Each row has a name. Each question is about the rows just above it.

damuv: [149 104  84 168 171 171 119  90 145 127 118  97  93 168  96]
Ribed: [159  90 160  86  91  91 116 111 109  92 111 154 123 125  92]
vided: [ 99 163 100 169 168 168 115 110 149 153 126 110  93  85 155]
Vor: [149 104  84 168 169 171 119  90 145 127 118  97  93 168  98]
Rad: [149 104  84 168 171 171 170  90 145 127 118  97  93 168  98]
fegoz: [159 115 139 110 113 114  87  98  90 161 166  99  96 109 113]
Which value is in both Rad and Ribed? => [90]
The one value in Ribed and Rad: => [90]
vided in full: => [ 99 163 100 169 168 168 115 110 149 153 126 110  93  85 155]
The row with [149 104  84 168 171 171 170  90 145 127 118  97  93 168  98] is => Rad

resu: [150 155 152 152 149 149]
fesup: [147 143 158 151 144 173]
Lok: [156 173 146 143 174 141]
sibo: [150 155 145 140 147 142]
guba: [147 143 158 144 140 145]
risu: [147 163 147 146 142 147]
Whose row is [156 173 146 143 174 141]? => Lok
The one value in risu and fesup: => [147]
Shared by risu and guba: => [147]
Which row holds [147 143 158 144 140 145]? => guba
risu in full: => [147 163 147 146 142 147]
Lok in full: => [156 173 146 143 174 141]

Mizu: [127 130 125 117 153 111 153 111]
dape: [156 157 106 126 136 127 133 120]
dapu: [145 151  97 128 139 147 166 135]
tuzi: [125 123 119 107 123 114 143 112]
pago: [148 147 128 141 113 174 120 163]
Gakag: [128 147 106 131 130 130 123 134]
suko: [142 106 135 136 114 117 145 124]
The one value in Mizu and Gakag: => [130]
The one value in Gakag and tuzi: => [123]
Which value is in both dape and pago? => [120]
Which value is in both dape and Gakag? => [106]

Bino: [160 129 163 131 169 107  90]
tav: [ 75 132 118 134  99 100 166]
Maf: [ 82 131 114 157 110 102 168]
napev: [ 88 131 117  84  92 127 151]
Kitep: [115 133 169 113 148  82 110]
Which value is in both Kitep and Bino? => [169]
Which value is in both napev and Bino? => [131]
Maf in full: => [ 82 131 114 157 110 102 168]

fak: [146 141 143 145 122]
noro: [159 123 143  98 122]
Kon: [139 171 146 116 149]
fak in full: => [146 141 143 145 122]
Shared by Kon and fak: => [146]

migez: [163 144 147 134  96 125 123 117  91  91 102 157 102 140  95 162 129 105
 151  96 163 162 162 116 102 148]
lenel: [139  89 106 179 112 112 165 158 122 135 118 112 121 176 122 140  98 123
 137 118 140 140 140 110 132  93]
Nen: [163 144 147 134  96 125 116 117  91  91 102 124 102 140  95 162 129 105
 151  96 163 162 162 116 102 148]
Supid: [153 141 110 123 146  93 134 142  86 101 151  93 151 122  83 155 122 152
 119  87 152 155 155 118 103 145]
peda: [105  93 166 141 160 159 146 150 143 107 160 158 159 140 146 108  98 158
 116 144 105 108 109  85 104  89]
vas: [105 133 157 128 105 160  89  86 148 140  99 160  97 136 123 102 137  94
 167 151 105 102 102 130 151 131]
kurig: [145 159 146  99  94 154 108 104 161 126  91 154  90  97 153 143 171  90
 100 163 145 143 143 163 123 154]
tidom: [140 110 153 126 148 145 161 162 139  94 150 145 151 119 136 143 115 153
  86 140 140 143 143 104  88 106]
Nen in full: => [163 144 147 134  96 125 116 117  91  91 102 124 102 140  95 162 129 105
 151  96 163 162 162 116 102 148]
Where do [163 144 147 134  96 125 123 117  91  91 102 157 102 140  95 162 129 105
 151  96 163 162 162 116 102 148] appear? => migez
vas in full: => [105 133 157 128 105 160  89  86 148 140  99 160  97 136 123 102 137  94
 167 151 105 102 102 130 151 131]

tivob: [179 123 169 165 164 130 123 143]
Petu: [123  94 128 110 101  93 122 129]
sasur: [180  93 109 124 110  93 125 128]
Which value is in both tivob and Petu? => [123]
Which value is in both Petu and tivob? => [123]
Which row holds [123  94 128 110 101  93 122 129]? => Petu
sasur in full: => [180  93 109 124 110  93 125 128]
Whose row is [179 123 169 165 164 130 123 143]? => tivob
tivob in full: => [179 123 169 165 164 130 123 143]

Zule: [166 116 130  95]
Bop: [142 165 129 106]
budub: [133  91 168 106]
Dev: [147  96 109 126]
gela: [119 107 122 121]
pekim: [ 88 144 133 100]
tisuk: [166 150 101  97]
gam: [145 112  98 123]
mudu: [166 116  95  95]
Kov: [133  87 168 106]
Sito: [100 169 125 137]
Shared by tisuk and Zule: => [166]
Bop in full: => [142 165 129 106]
The one value in Kov and pekim: => [133]
Zule in full: => [166 116 130  95]

tiv: [ 99 107 119 117 150 103 107 123 123 104 113 155 106 120  96 115 129 132
 126 130 138 142 126 115 124 133 111 112 128 136 127  94 148 121 130 122
 157 102 116 120 130 124 103 116 149 111 111 125 119 134 108 123 110 130
 114 117 103 169 115 125 120  93]
tanuk: [138 123 113 108 129 163 139 117 121 122 157 114 107 148 136 117 138 120
 144 111 113 138 109 146 135 136 143 146 118 115 119 136 141 111 156 126
 143 163 107 148 107 115 132 133 142 114 137 115 131 127 105 123 133 101
 123 129 124 142 126 121 123 118]
nin: [150 126  93 110 112 159 154 106 104 141 148 129 113 152 123  91 115 155
 171  94  86 139 138 134 150 108 161 136  99  87 133 150 164 138 139 145
 119 156  91 147 111 113 111 129 146 130 126 110 109 131  99  97 137 132
 136 110 138 118  96 133 129 115]
ledab: [120 130 116 134 138 110 115 120 119 147 105 154 140 119 124 121 117 153
 146 119 114 149 161 126 140 123 123 106 109 122 136 128 113 138 100 125
 130 113 116 107 131 104 129 126 139 154 136 123 148 111 139 127 106 164
 149 105 136 145 107 154 117 136]
tiv in full: => [ 99 107 119 117 150 103 107 123 123 104 113 155 106 120  96 115 129 132
 126 130 138 142 126 115 124 133 111 112 128 136 127  94 148 121 130 122
 157 102 116 120 130 124 103 116 149 111 111 125 119 134 108 123 110 130
 114 117 103 169 115 125 120  93]
Which row holds [ 99 107 119 117 150 103 107 123 123 104 113 155 106 120  96 115 129 132
 126 130 138 142 126 115 124 133 111 112 128 136 127  94 148 121 130 122
 157 102 116 120 130 124 103 116 149 111 111 125 119 134 108 123 110 130
 114 117 103 169 115 125 120  93]? => tiv
ledab in full: => [120 130 116 134 138 110 115 120 119 147 105 154 140 119 124 121 117 153
 146 119 114 149 161 126 140 123 123 106 109 122 136 128 113 138 100 125
 130 113 116 107 131 104 129 126 139 154 136 123 148 111 139 127 106 164
 149 105 136 145 107 154 117 136]
Whose row is [120 130 116 134 138 110 115 120 119 147 105 154 140 119 124 121 117 153
 146 119 114 149 161 126 140 123 123 106 109 122 136 128 113 138 100 125
 130 113 116 107 131 104 129 126 139 154 136 123 148 111 139 127 106 164
 149 105 136 145 107 154 117 136]? => ledab

Roton: [103 102 121 134]
gotu: [154 107 102 103]
nipir: [102 119 177 140]
The one value in nipir and gotu: => [102]
Shared by nipir and Roton: => [102]
nipir in full: => [102 119 177 140]
Shared by Roton and nipir: => [102]

